Each row below is a small network's average activation on inputs in which a field has the value named, seen along a few directions.
Related values have similar rows: they may be neighbours, one step apart, or belong to one group.
In the rows, 500 means zero.
Random noise pushes rows far along 11 fixed directions. That doesn't count. These rows show it; they differ only by the noise:
[452 328 456 631 384 376 706 328 359 586 504 546 640 427 608 466 425 590
 520 485 390 403 346]
[449 586 436 294 561 250 537 435 394 500 326 459 471 500 515 615 552 576
 534 359 750 314  69]
[249 516 701 510 465 457 467 486 557 374 470 523 485 491 523 461 513 711
 651 578 504 589 462]
[236 464 693 355 381 588 624 736 626 649 534 440 706 598 624 312 694 630
 409 621 341 662 553]
[379 618 533 630 464 744 347 765 349 315 201 505 426 373 554 611 748 631
 296 526 566 520 498]
[189 352 529 311 432 301 752 486 730 521 561 389 788 379 226 480 488 429
 519 538  46 590 516]
[723 636 402 390 393 187 611 477 537 558 486 383 590 324 482 461 424 492
 473 614 676 388 590]
[487 530 413 553 271 558 475 299 549 583 535 457 506 417 585 547 476 293
 477 478 486 505 440]
[433 519 569 255 635 419 473 499 559 644 558 428 500 599 520 654 604 421
 385 362 586 468 336]
[600 355 334 518 386 616 425 397 410 606 576 513 540 448 511 503 656 384
 420 443 334 514 482]
[569 448 512 317 499 445 500 478 596 640 658 501 557 600 541 327 529 508
 597 565 487 549 575]
[436 509 667 619 461 287 602 365 514 457 721 455 608 544 567 508 418 737
 564 697 520 651 480]
[228 373 732 805 406 755 532 363 487 590 556 610 486 544 802 559 400 493
 450 460 405 548 513]


ZUNIS, 16 values:
lave: [686 641 387 651 421 626 360 519 491 350 648 442 394 599 446 459 533 484
 535 621 533 711 589]
pakod: [455 228 585 427 513 370 624 453 488 776 574 406 573 301 387 616 553 387
 272 243 230 309 605]
niron: [572 506 405 513 494 489 628 554 365 607 418 496 591 514 609 549 507 504
 332 484 545 379 375]
nav: [638 368 584 551 534 566 310 450 433 640 699 525 367 529 560 504 574 536
 520 318 541 508 658]
popu: [340 559 562 457 685 491 604 729 625 424 329 512 588 520 401 539 408 487
 435 452 448 499 595]
rasu: [562 542 641 464 520 282 540 563 387 605 368 534 488 435 687 579 512 694
 378 378 769 303 436]
fuzi: [529 390 476 545 353 424 717 412 497 734 629 381 652 482 565 434 409 418
 430 439 441 447 455]
gelof: [483 481 618 390 334 232 399 239 499 556 591 452 453 377 484 454 553 662
 723 465 635 460 359]
ligu: [511 506 472 137 604 257 582 622 511 577 404 397 481 542 343 361 538 565
 633 421 623 314 375]
bir: [435 556 535 455 534 592 408 454 482 530 411 478 378 449 431 677 514 312
 394 366 580 417 366]
ruval: [637 480 361 470 555 567 433 581 569 354 440 630 438 476 339 368 448 442
 612 514 341 493 722]
gabuk: [603 497 472 531 341 303 652 473 514 551 395 489 528 373 558 383 332 473
 570 430 623 312 589]
mit: [633 457 311 417 550 336 517 289 418 489 586 544 507 614 444 534 507 506
 619 464 505 511 173]
bar: [381 395 535 578 491 569 488 377 588 484 523 624 476 493 465 490 385 423
 653 491 332 539 557]
rupeg: [534 408 612 395 322 246 497 557 419 448 344 488 530 150 404 402 657 766
 579 541 479 348 632]
sib: [629 608 407 572 589 475 549 669 465 295 257 527 445 397 427 532 431 504
 453 468 621 381 610]
ZUNIS is arranged as a ring.
Q: Which values are neighbours of bir? Give them in the order they are listed.
A: pakod, gelof
Q: Which values are neighbours of bar? Give them in the order they are listed.
A: niron, mit
Q: Which values are neighbours of nav? Give them in the order they are listed.
A: lave, fuzi
Q: Which values are neighbours of sib? Give them in the order they are listed.
A: popu, gabuk

BOV, 16 values:
per: [747 641 477 541 537 436 242 419 451 387 605 525 379 577 600 587 592 597
 492 553 770 595 484]
folal: [464 294 681 373 738 189 557 415 430 428 597 607 447 564 391 329 392 855
 852 531 510 400 479]
miluv: [269 389 756 711 195 585 366 299 549 464 534 611 454 264 604 456 528 645
 632 553 340 611 642]
vegug: [429 437 323 585 276 655 687 392 589 649 705 350 704 685 530 428 476 259
 455 561 264 661 375]
tif: [457 259 566 770 341 399 747 484 185 544 620 500 718 514 601 361 591 929
 455 613 293 549 358]
rik: [624 677 439 510 471 504 285 544 539 297 641 377 411 562 322 474 637 578
 574 643 588 748 565]
madiz: [449 622 373 441 596 645 684 595 746 525 443 504 557 640 499 489 266 165
 473 485 467 509 576]
dipi: [546 249 329 558 619 428 551 386 380 372 617 621 647 528 325 556 547 580
 571 510 176 597 405]
nobir: [730 267 605 794 661 558 361 454 229 505 632 614 372 428 552 551 507 713
 451 462 502 411 725]
vud: [327 510 614 260 605 680 339 635 511 544 404 507 370 571 451 507 711 489
 473 387 484 491 390]
vemok: [621 464 637 924 466 385 638 378 282 549 765 493 556 608 762 577 380 770
 405 585 623 580 484]
vupa: [463 325 670 441 553 360 613 443 514 625 619 562 582 449 512 411 432 653
 572 545 362 462 608]
kon: [490 735 510 514 481 532 401 500 590 349 471 439 461 474 458 613 478 432
 452 684 630 626 510]
leluv: [500 515 522 587 409 305 460 407 488 382 314 567 446 261 515 579 390 570
 604 414 596 331 560]
guna: [611 555 302 480 297 419 460 306 280 614 405 416 486 332 602 667 611 381
 358 399 674 329 167]
pilak: [398 617 501 471 295 496 424 277 775 462 524 494 389 533 514 350 347 335
 807 466 595 593 506]
BOV is arranged as a ring.
Q: Which values are neighbours of dipi? Give them in the order they are listed.
A: per, miluv
Q: Which values are neighbours of tif? Give them in the order they are listed.
A: vegug, nobir
Q: Which values are neighbours of vemok? Give them in the order they are listed.
A: rik, pilak
